A small network was shown many inputs. Here are its activations along a few directions, one row for each input.
In each table, some parts of the input vary, and every possible input appears once, in random order.
A made-up example of a description, with smaller parts first: ring(5) and (point or ring(11) or (values(3) and line(4))).
Shared parts are said once, and a part with two or three values counts as separate values.

Other details of the inputs shift rows strongly along three fixed directions, in all tables alike. That doesn't count.
To show where, the next rows are all for the same input, with only those details redrawn:
[ -5  -4  14   1  -6  10  -3 -12  -7  10  13]
[  5  -4  -3  10 -12   8   3  -8   3  13  -9]
[  3  -2  11  -3  -1   0  -5 -20   7  -3  20]
[ 21   0  -2  -6   5 -15  -5 -30  34 -23  21]
[  0  -5   8   7 -11  13   3 -17 -11  15   2]

Table:
x1: [-10  -1  16  -1  -9   7 -11  20  -1   3   3]
x2: [ 31   4 -11 -26  63 -54  -4 -43  56 -95  64]
x3: [-23  -1  18  -8  26  -1  -9   2 -48   0  37]
x4: [ -2  -2  19  -5 -11  10  -1  -7 -13  -4   4]
x5: [  8  -3  14  -4  -1   1  -6 -18   5  -4  19]
x6: [  7  -1  13  -3  -1   2  -5 -19   5  -6  19]
x7: [ 15   1   1 -11   1 -24  -4 -31  32 -29  14]
x8: [-52  -1  11 -16  31   3 -22  68 -23  -2  35]
x9: [ 11   9   9 -11   9 -13   6 -19  19 -17  16]
x10: [  4  -8 -50   7  32 -27  -1  82  60 -26 -32]
x11: [ 16   1  10  -7  -1 -10  -8 -20  16 -22  16]
x12: [  2  -6  -1   6 -13   1   4  -9   2  12 -14]
x13: [ -1  -5  -2   4 -17   6  10 -12  -2   6 -19]
x14: [  4  -4  -4  10 -12  10   5  -8   4  11  -9]
x15: [ 10  -4  -2   8 -15  14   8  -8  -3   5 -14]
x16: [-20  -4  11  -6  -7   6  -5  15   3   7   4]
x17: [ 11   0 -12   6 -11  -3  -4  19  29  -8 -20]
x18: [  4  -4 -46  15  30 -32  -8  82  58 -20 -33]
x19: [-11  -1  13  -1  -7  12 -10  19   1   4   6]
x20: [ 13  -1 -13   8  -9  -3  -5  18  31  -4 -18]
x21: [  6  -7  -2   7 -12   3   5 -14   2  12  -9]
x22: [-5  8 16 -7 -1  9 11 -8 -9  7  8]
x23: [  7   7   1   5  -7   2  18  -9   0   9 -10]
x24: [  1   9  13   2  -5   8  13 -15 -13  15  -3]
x25: [  7   4   0   1  -5   5  19  -9   0   7 -13]
x26: [  0  -4 -10   9 -12   2   3   6  16   9 -17]
x27: [  1  -1 -14   3 -11  -9  -1  14  32  -5 -22]
x28: [ 10  -1   3   7 -16   5   3 -10  -4  -1 -15]
x29: [-11  -4  11  -3  -5  13  -7  18   3   7   8]
x30: [ 18   7  -2 -33  54 -45 -12 -43  25 -75  76]
x31: [  7  -3  -4  11 -13  14   7 -10   0   8 -12]
x32: [  8  -4  -3  12 -13  12   6 -10  -1  10 -12]
x33: [-40  -4  17 -14  31  -9 -30  67 -25  10  30]
x34: [  8  -3  -6   6 -14   6   2  11  11   0 -21]
x35: [-28   5   9 -29  26  12 -17  -3 -51 -10  33]
x36: [  5   5  -1   2  -8   5  20  -3   1   9 -12]
x37: [  9   3 -24   4   7 -15   0  -6 -27   4 -11]
x38: [ 14   7   0   6  -7   2  16 -13   1  13 -16]
x39: [-49  -4  10 -22  32   4 -19  68 -23  -4  36]
x40: [  2  -5 -10   9 -12   0   1   6  16  11 -17]
x41: [-51   4   4 -25  22  -1 -26  68 -25  -2  31]
x42: [ -1   8 -34  -2  13   3  -5   3 -20  -7 -20]
x43: [  5   6 -28   9   4 -10   3  -5 -29   5 -16]
x44: [  6  -4  -9  11 -11   4   0   7  16  12 -15]
x45: [  4  -4  -6  10 -13  13   8 -12   1  11 -11]
x46: [-28   9  13 -22  25   8 -24  -1 -53  -6  34]
x47: [  4   7  -1   5  -8   4  18  -3   1   9 -12]
x48: [ 11   5   2   4  -7  -1  17  -9  -1  12 -10]
x49: [  6  -6  -5   6 -11  11   8 -12   3   8  -7]
x50: [ 16  -3   2   8 -17   2   4 -13  -4   2 -20]
x51: [ 16   1   8  -6   1  -8  -8 -20  18 -20  19]
x52: [  9  -7  -3  10 -13   8   5 -11   0  16 -11]
x53: [  8   7 -25   2  13  -4  -8  -9 -27   0 -17]
x54: [ 10   7 -52  -2  23 -34 -33  76  47  -9 -38]
x55: [  0  -4  -3   8 -15   6   8 -13   0  10 -16]
x56: [  5   9  15  -8   3  -7   8 -15   3  -3  17]
x57: [-13  10  15  -4   0   5   1  20   2  12   4]
x58: [ -2 -10  12   8  25  -2   7 -13 -46   5   9]
x59: [ -2  -3  -1   5 -16   2   5  -9   1   6 -17]
x60: [ 14  -4   4   7 -14   4   2 -10  -3   4 -13]
x61: [ 16  -3 -11   7  -8  -6  -7  19  30  -1 -18]
x62: [  5  -6  -8   6 -14   8  12 -16   3   7 -13]
x63: [ -1   6  11   0  -5  10  17 -14 -13  11  -4]
x64: [  4  -2  15   4 -15   9   1 -14 -18   4  -7]
x65: [-18  -3   9  -2  -6   8  -6  15   4   9   7]
x66: [ -1   9  11   1  -5  12  16 -14 -12  12  -3]
x67: [ -2   5  20  -5   1   3   8  -8 -11  11   7]
x68: [  8   5   2   6  -7   3  16  -9  -3  14 -17]
x69: [ -3  -3  -4   6 -14   6   7  -9   3   7 -13]
x70: [  6   0   6  -9   1 -14  -5 -25  21 -17  18]
x71: [ -2   6 -34   6   4  -1  10  -5 -27  -4 -15]
x72: [-11   6  -6  -4   9   2   3 -22 -53  -2  15]
x73: [ -3   0  19  -3 -11  10  -2  -8 -13  -4   4]
x74: [  8  -1   9 -12   0 -18  -5 -25  20 -19  15]
x75: [-43  -5  26  -4  36  -5 -24  68 -23   6  27]
Question: What is each input in this table made of?
Answer: line(5) and (values(3) or line(4) or line(8))
Question: Changing only the line(5) part turns x15 into x61. The same change can be made to x25. Which row results?
Answer: x67
Question: Changing only the line(5) part turns x11 into x17. The same change can be made to x68. Which row results?
Answer: x63
Question: Which other rows does x68 become when the values(3) part takes its other values? List them by row number.
Answer: x24, x56
Question: A walk changes only the line(5) part. It starts at x74 and steps to x7. List the rest of the walk in order.
Answer: x59, x27, x13
Question: A walk changes only the line(4) part. It starts at x2 and steps to x8. List the rest of the walk in order.
Answer: x71, x42
Question: A walk changes only the line(4) part. It starts at x54 and steps to x37. List the rest of the walk in order.
Answer: x33, x58
Question: A walk changes only the line(8) part. It starts at x28 and steps to x1. List the rest of the walk in order.
Answer: x20, x32, x14, x26, x55, x59

Table:
x76: [ 19   7 -20  11 -24  13  12 -16  -6  15 -30]
x77: [ 14   5 -22  15 -21  11   3 -17  -3  16 -33]
x78: [ 19  -7 -16   7   0 -18 -11  10  25 -14 -15]
x79: [  2   4 -16  -2  24 -17  -3  26  10 -11  -1]
x80: [  9  -4 -22   1   0  -7  -6   5  32 -14 -15]
x81: [ 28  -5 -15  16 -10  -4   5 -25   0   5 -26]
x82: [ -5   5  -4 -18  26 -11  -8  -4 -10 -18  23]
x83: [ 14   0 -28  15 -25   5  -5 -10  -7  15 -34]
x84: [ 11  -9 -25   1  -4 -14 -12   6  27 -14 -14]
x85: [ 27  -3  -8  14 -11   9  22 -29  -9   0 -26]
x86: [ 10  -8 -27  12 -19   5   0  -2   0  19 -37]
x87: [  8   3   5 -21  10 -13   0 -36  14 -33  25]
x88: [-15   4  -7  -3  21  -9 -17  63   2   3  -6]
x89: [-39  -2  33   7 -13  35   0  53 -44  53  -7]
x90: [-23   2  13  -1   4   2 -26  71  18  19  -6]
x91: [  8   2 -19  13 -12  -1  26  -9   4  14 -33]
x92: [-16   4  15  -5   5   2  -6  40  13  11  16]
x93: [ 12   6   4 -20   6  -7  -4 -23  18 -18  25]
x94: [-26  -2  37  -3  -2  31   8 -32 -55  25  29]
x95: [-17  -2  13  -5   7   0 -11  54  18   0   7]
x96: [ 21 -11 -17  20 -11  -1  11 -20  -5   3 -26]
x97: [-38  -4  36   5 -13  32   2  32 -57  40  -9]
x98: [ 15 -12 -20  23 -13   1  14 -14  -5   8 -26]
x99: [ 10   0  16 -21   6 -13 -20 -61 -10 -40  54]
x100: [ 11  -1 -22  12 -15  10   7  -9   4  19 -36]
x101: [ 16   7  -8   0   0 -21   3   9  31  -8 -18]
x102: [ 10  -1 -20  18 -21  17   7 -20 -15  10 -34]
x103: [  7  -3   2  -3   8 -16 -13   4  21  -9  12]
x104: [-19   4  13  -4   1   3 -20  77  18  18  -5]
x105: [ 15  -1 -16   7   2  -9  10  12  34 -13  -9]
x106: [-18   2  16  -3   8   1 -11  27  12   9  18]
x107: [  7   3 -18  14 -26  16  17 -19 -22  12 -39]
x108: [ 24   0 -12  17  -7   1  17 -27   7   9 -25]
x109: [-23   6  16  -6   4  -8  -2  36   9  10  11]
x110: [  8   4 -20   6 -18   1  18 -11  -3  17 -39]
x111: [ -2  -2  17 -14  17  -4  -3 -35   5 -29  42]
x112: [ 13   1   3 -19  10  -8  -1 -31  17 -34  27]
x113: [ 15  -8  -1  -9  12 -18  -2 -42  14 -35  32]
x114: [-19   1  15  -7   8  -5  -2  27  11  -5  19]
x115: [ 18  -7 -22  21 -11  -2  12 -10   6  14 -26]
x116: [ 11   6   1 -15   4  -6  -8 -20  16 -33  25]
x117: [  2  -1   2  -1   8  -9 -15  22  26 -13  -1]
x118: [-18  -3  12  -3  10  -3 -16  40  18  -3   9]
x119: [-35   9  41  -8 -21  31   3 -27 -82  34  16]
x120: [-20   6  14  -5   6  21   2 -27 -77  14  17]
x121: [ -8   3  17 -14   9   2  -1  -1   6  -5  33]
x122: [-27  -4  41  -5  -3  31  21 -46 -70  15  30]
x123: [ -8   4  -5 -11  27 -10  -2   6  -6 -15  22]
x124: [  4  -2   1  -1  11 -10  -2  -6  24 -19  17]
x125: [  2  -4  18 -16  14  -9  -6 -44  -2 -21  49]
x126: [ -4  -1  17 -15  14  -1   1 -16   6 -25  38]
x127: [ 19   2 -30  15  10  -5  23 -18 -12   0 -21]
x128: [-27   5  16  -5   2  -7  -9  60  13  16  -3]
x129: [ -3   1   4  -4   7 -13   0  24  26 -12   2]
Question: What is each input in this table made of?
Answer: line(6) and (point or (values(2) and line(4)))
Question: Changing only the line(6) part turns x115 into x125. The same change can be made to x106. Which row results?
Answer: x94
Question: A walk changes only the line(4) part. It starts at x107 and steps to x116. List the rest of the walk in order.
Answer: x102, x99
Question: Which other rows does x126 become when the line(6) part takes its other values? List them by row number.
Answer: x85, x95, x105, x112, x116
Question: Which other rows does x129 become when the line(6) part takes its other values? List them by row number.
Answer: x87, x97, x107, x114, x122
